A small network was trained on invented records. Each row is its activation on one of them, seen along a few directions.
After each row come some of the record's fields: PER, LEMIR, GETEF, PAME, SUZ.
Not every record has every field; a missing one is written missing.
The largest differences between rows may come from other fields.
In the rows, 500 means zero.
Random noise pushes rows far along 17 fixed directions. That doesn't count. These rows show it; they differ only by the noise:
[624 611 508 357 461 537 602 558 342 498 473 506 333 557 326 484 484 479
 549 607 498 469 714 580 535 504 544 690 263 410 538]
[489 349 648 379 290 479 512 437 382 493 421 481 426 765 654 425 409 571
 437 563 828 442 554 478 240 530 611 613 515 517 263]
[422 514 362 353 504 387 596 533 269 554 400 458 537 567 517 316 383 267
 517 658 515 432 420 558 546 437 386 571 458 603 409]
[591 645 584 411 423 562 513 497 433 450 561 153 486 401 407 640 572 375
 582 384 363 523 688 577 633 647 350 620 558 610 597]
[519 404 483 356 467 561 493 571 418 525 372 468 594 467 593 562 362 643
 695 609 416 409 574 452 695 583 655 568 302 432 487]
[435 700 687 383 845 460 728 562 406 533 492 374 624 578 629 597 482 718
 479 450 470 558 262 592 246 774 858 456 440 476 690]
[399 455 518 508 564 789 562 412 554 305 361 507 456 695 592 539 431 484
 519 588 358 355 524 370 488 478 461 645 584 325 475]
[471 456 490 601 553 559 424 474 285 543 596 404 485 536 531 574 609 389
 648 632 552 549 413 354 509 553 397 414 410 610 285]
[540 502 586 491 494 533 458 655 326 456 659 424 438 587 434 413 579 585
 378 533 523 560 580 609 236 621 531 454 347 430 571]
[451 648 624 686 692 317 543 650 282 764 533 595 310 434 499 584 641 511
 580 361 497 490 406 463 298 599 656 575 479 755 499]
[569 437 377 634 324 572 551 430 388 321 550 473 442 465 512 513 437 297
 425 523 543 371 616 425 499 375 356 465 630 353 406]
[612 378 633 541 439 525 562 445 392 439 594 500 416 472 597 573 550 661
 528 400 586 476 572 410 278 718 730 441 486 408 497]
[617 626 611 249 460 467 607 591 427 519 604 349 679 316 467 422 420 598
 710 626 640 576 459 643 615 452 476 526 448 579 496]
[538 713 618 578 668 594 750 467 498 403 458 566 497 461 558 599 411 552
 513 471 548 327 487 537 426 428 557 599 676 431 502]
[481 475 453 583 319 510 424 678 613 374 471 519 485 536 538 455 345 557
 305 528 547 456 590 597 428 307 520 493 581 290 604]
[427 450 526 441 720 455 545 458 650 585 241 811 563 434 596 401 396 569
 493 454 489 448 326 570 473 342 686 660 427 586 397]
[658 475 634 321 313 525 660 379 598 411 545 392 541 257 590 466 444 577
 810 494 589 499 520 457 641 539 508 574 732 522 539]
[406 370 554 493 348 646 442 494 623 360 618 606 280 427 378 582 627 511
 648 444 339 630 594 205 502 361 523 590 443 427 531]
[442 480 329 572 444 416 452 674 195 694 310 545 509 614 637 333 390 328
 365 760 450 348 343 515 458 295 541 658 345 393 401]

[515 570 507 579 560 643 411 555 430 507 430 545 357 844 368 463 501 440
 325 581 596 443 571 596 369 405 413 648 411 405 427]
PER: zeg / LEMIR: pulin / GETEF: vano / PAME: mesiv / SUZ: missing
[479 545 567 584 466 686 465 574 492 397 477 431 656 446 595 576 394 596
 469 504 427 239 695 551 601 467 315 533 627 503 439]
PER: budek / LEMIR: zon / GETEF: vano / PAME: tuki / SUZ: missing
[226 367 408 627 488 472 292 532 689 509 426 590 448 569 718 369 635 466
 442 710 247 552 352 405 536 503 417 387 549 479 572]
PER: zeg / LEMIR: rab / GETEF: luk / PAME: medo / SUZ: missing
[443 462 465 402 494 376 632 444 438 414 565 577 525 396 513 354 474 384
 406 426 476 503 433 511 389 439 507 425 513 558 492]
PER: zeg / LEMIR: pulin / GETEF: fonum / PAME: tuki / SUZ: missing
[633 270 385 406 417 480 228 480 660 476 586 409 432 502 264 431 572 460
 511 370 565 831 608 621 548 658 440 333 300 583 566]
PER: budek / LEMIR: rab / GETEF: vano / PAME: tuki / SUZ: missing
[479 620 414 538 648 407 552 546 352 604 578 536 436 447 419 615 524 440
 774 659 556 565 429 397 704 499 509 358 325 617 429]
PER: zeg / LEMIR: pulin / GETEF: fonum / PAME: tuki / SUZ: missing
[397 681 370 602 716 577 519 711 464 458 423 764 409 622 315 459 413 476
 464 686 414 329 696 638 632 340 318 559 360 444 518]
PER: zeg / LEMIR: rab / GETEF: lere / PAME: mesiv / SUZ: missing
[711 543 611 523 355 429 620 468 190 686 665 555 535 207 549 491 542 486
 723 553 658 404 442 344 540 325 522 565 438 625 228]
PER: budek / LEMIR: pulin / GETEF: lekul / PAME: mesiv / SUZ: kefu
[610 714 580 651 638 539 680 334 622 458 456 444 476 530 457 821 403 452
 441 192 648 460 467 469 442 444 609 549 763 481 489]
PER: budek / LEMIR: pulin / GETEF: lekul / PAME: medo / SUZ: lil
[358 344 476 489 515 432 583 296 675 362 448 649 300 602 531 533 549 448
 472 361 511 573 517 359 362 608 616 443 598 536 507]
PER: zeg / LEMIR: rab / GETEF: lekul / PAME: tuki / SUZ: lil
[693 583 467 464 407 502 650 350 406 474 566 617 450 262 364 444 594 350
 393 495 408 419 630 542 554 338 458 629 366 391 477]
PER: budek / LEMIR: zaze / GETEF: vano / PAME: tuki / SUZ: missing
[566 395 399 331 498 471 509 416 630 461 410 632 431 487 438 219 512 429
 504 602 372 539 499 619 592 558 470 537 395 450 634]
PER: zeg / LEMIR: pulin / GETEF: luk / PAME: tuki / SUZ: missing
[406 661 608 605 578 622 543 622 546 489 480 498 506 505 492 767 398 645
 705 494 543 409 528 374 626 384 522 567 600 508 468]
PER: zeg / LEMIR: zon / GETEF: fonum / PAME: tuki / SUZ: missing
[547 444 466 659 348 545 440 450 504 502 451 624 333 471 532 556 535 434
 490 543 461 395 650 377 554 383 467 571 454 442 381]
PER: budek / LEMIR: rab / GETEF: lekul / PAME: tuki / SUZ: kefu
[611 490 316 728 601 621 415 616 247 643 323 466 402 850 498 438 383 425
 390 642 631 319 492 568 350 557 443 588 473 348 420]
PER: budek / LEMIR: rab / GETEF: vano / PAME: medo / SUZ: missing
[550 422 612 479 408 588 371 503 734 442 430 599 446 421 404 588 534 612
 438 347 463 495 748 585 543 439 523 660 458 490 487]
PER: zeg / LEMIR: rab / GETEF: vano / PAME: mesiv / SUZ: missing
[598 458 313 864 522 543 481 598 442 435 699 710 266 440 421 360 627 488
 541 651 375 452 507 422 464 563 431 270 557 208 756]
PER: zeg / LEMIR: zaze / GETEF: lere / PAME: tuki / SUZ: missing
[601 430 414 399 554 350 596 502 485 529 442 542 493 416 520 479 432 632
 658 513 542 477 598 588 645 828 674 346 426 510 641]
PER: zeg / LEMIR: zon / GETEF: vano / PAME: mesiv / SUZ: missing
[544 533 376 591 598 556 518 551 436 510 548 465 445 554 265 560 403 416
 586 353 646 503 573 478 508 501 354 450 572 599 462]
PER: budek / LEMIR: zon / GETEF: vano / PAME: tuki / SUZ: missing
[661 333 593 676 449 545 436 269 378 637 512 585 420 309 547 601 757 350
 483 314 483 546 360 284 326 403 636 677 445 532 232]
PER: zeg / LEMIR: rab / GETEF: lekul / PAME: mesiv / SUZ: lil
[504 554 600 488 360 707 318 544 663 423 536 170 620 491 446 829 461 563
 571 350 486 598 639 429 693 460 401 551 559 553 478]
PER: budek / LEMIR: rab / GETEF: vano / PAME: mesiv / SUZ: missing
[374 561 360 489 557 491 446 596 604 594 410 381 454 580 509 392 489 429
 562 540 251 571 366 448 585 548 422 545 577 543 732]
PER: budek / LEMIR: pulin / GETEF: lekul / PAME: medo / SUZ: kefu
[515 415 518 492 707 676 360 502 442 603 518 356 543 651 479 466 608 557
 600 517 378 616 347 430 432 757 520 474 353 523 553]
PER: budek / LEMIR: pulin / GETEF: vano / PAME: tuki / SUZ: missing
[472 522 455 601 342 595 466 692 373 429 529 537 473 657 418 529 340 537
 397 597 608 362 642 466 448 258 423 543 485 308 448]
PER: budek / LEMIR: zon / GETEF: lekul / PAME: tuki / SUZ: lil
[614 435 421 380 587 469 488 537 818 507 367 673 622 510 476 255 246 751
 661 603 823 527 499 755 630 481 448 404 608 544 511]
PER: budek / LEMIR: rab / GETEF: lekul / PAME: medo / SUZ: kefu
[565 601 523 777 680 592 507 654 458 472 495 618 553 392 644 732 441 738
 571 633 429 280 630 539 639 588 611 327 423 340 542]
PER: budek / LEMIR: rab / GETEF: luk / PAME: tuki / SUZ: missing
[463 393 503 279 518 524 348 497 469 571 358 421 468 710 419 482 595 543
 407 511 317 577 671 613 549 758 567 637 134 521 556]
PER: budek / LEMIR: zon / GETEF: lekul / PAME: mesiv / SUZ: lil
[513 453 460 542 525 470 382 393 730 541 326 494 408 587 597 522 550 515
 524 558 509 602 464 546 585 640 576 474 543 486 572]
PER: zeg / LEMIR: rab / GETEF: vano / PAME: medo / SUZ: missing
[530 258 324 540 370 664 393 641 349 551 477 352 629 659 482 440 223 514
 630 475 628 453 382 292 477 413 460 477 568 383 406]
PER: budek / LEMIR: zaze / GETEF: lekul / PAME: tuki / SUZ: kefu
[671 688 559 546 751 618 548 258 667 507 508 423 494 539 343 734 584 487
 589 374 666 658 420 546 555 570 523 486 477 544 440]
PER: zeg / LEMIR: pulin / GETEF: lere / PAME: tuki / SUZ: missing
[576 261 262 644 428 453 597 533 382 436 581 569 392 484 395 500 356 490
 575 241 596 427 588 315 349 655 571 348 713 387 593]
PER: zeg / LEMIR: rab / GETEF: lekul / PAME: medo / SUZ: lil
[569 299 462 756 656 759 370 476 353 388 640 736 551 492 380 482 549 536
 383 390 508 327 621 458 321 457 342 410 396 424 242]
PER: zeg / LEMIR: pulin / GETEF: lere / PAME: medo / SUZ: missing
[364 610 478 470 455 474 478 651 492 492 394 517 454 553 416 620 452 408
 235 399 275 483 597 543 464 290 601 680 336 408 592]
PER: zeg / LEMIR: rab / GETEF: luk / PAME: tuki / SUZ: missing

Which values does each new row have?
[651 644 525 643 473 564 519 404 618 388 537 433 573 444 495 765 464 546
 426 457 637 455 628 570 632 445 491 412 557 404 438]
PER: zeg / LEMIR: pulin / GETEF: lekul / PAME: mesiv / SUZ: lil
[584 521 521 544 687 531 458 501 545 554 570 699 432 521 377 181 598 488
 518 626 657 578 358 661 360 395 322 509 495 584 417]
PER: zeg / LEMIR: pulin / GETEF: fonum / PAME: medo / SUZ: missing
[650 477 461 476 694 669 503 574 500 446 552 461 569 542 188 489 384 561
 539 256 680 533 585 648 386 541 381 519 556 545 476]
PER: zeg / LEMIR: rab / GETEF: vano / PAME: medo / SUZ: missing
[440 455 370 765 514 360 603 464 567 434 442 584 462 481 748 546 408 482
 458 524 593 408 400 421 431 551 619 271 797 396 562]
PER: zeg / LEMIR: rab / GETEF: lekul / PAME: tuki / SUZ: lil
[542 509 493 752 524 650 368 560 587 382 582 507 570 567 433 696 422 602
 515 510 750 429 667 572 612 435 303 345 629 449 350]
PER: zeg / LEMIR: zon / GETEF: lere / PAME: mesiv / SUZ: missing
[451 604 613 475 726 557 533 508 700 554 284 670 559 578 647 409 360 709
 646 615 575 354 497 655 600 517 453 561 579 701 420]
PER: budek / LEMIR: rab / GETEF: lekul / PAME: tuki / SUZ: kefu
[488 541 371 572 619 545 448 565 599 465 544 653 564 307 343 382 475 367
 519 503 443 556 426 542 596 186 262 478 501 599 436]
PER: budek / LEMIR: rab / GETEF: lekul / PAME: medo / SUZ: lil
[432 368 578 302 546 724 527 498 564 477 506 519 601 552 492 477 387 721
 776 481 533 567 365 265 462 460 568 572 482 522 418]
PER: budek / LEMIR: rab / GETEF: vano / PAME: medo / SUZ: missing
[509 351 367 526 693 588 377 427 527 410 525 365 656 605 416 403 509 345
 382 446 584 696 287 587 361 577 378 318 508 491 448]
PER: zeg / LEMIR: rab / GETEF: fonum / PAME: tuki / SUZ: missing
[724 528 561 620 486 640 300 524 435 701 593 390 435 395 411 412 723 439
 625 539 409 607 410 489 543 507 356 644 422 576 493]
PER: budek / LEMIR: pulin / GETEF: vano / PAME: mesiv / SUZ: missing
[384 507 647 207 287 383 595 559 484 487 594 727 501 247 564 332 636 659
 399 659 231 499 580 456 461 304 701 645 195 409 573]
PER: zeg / LEMIR: pulin / GETEF: vano / PAME: medo / SUZ: missing
[191 634 701 502 481 555 376 685 608 471 532 402 408 680 618 456 647 551
 580 744 375 539 472 485 504 491 283 585 645 635 583]
PER: zeg / LEMIR: rab / GETEF: fonum / PAME: mesiv / SUZ: missing
[538 492 626 182 350 392 549 356 645 459 619 303 657 367 465 413 553 464
 566 480 716 818 303 560 516 412 489 488 557 605 458]
PER: zeg / LEMIR: zon / GETEF: fonum / PAME: mesiv / SUZ: missing
[416 404 391 566 459 468 356 718 433 549 522 486 601 465 480 583 421 549
 456 447 451 507 502 455 534 446 556 420 381 488 506]
PER: zeg / LEMIR: rab / GETEF: vano / PAME: mesiv / SUZ: missing
[491 498 467 640 713 609 378 401 531 635 314 453 527 704 567 546 578 404
 420 487 454 543 289 491 436 558 514 593 469 517 409]
PER: zeg / LEMIR: rab / GETEF: lekul / PAME: mesiv / SUZ: kefu
[351 475 416 598 461 650 364 541 685 423 367 489 453 686 471 723 424 533
 472 516 453 477 639 378 617 380 460 550 506 400 445]
PER: zeg / LEMIR: rab / GETEF: lekul / PAME: medo / SUZ: kefu
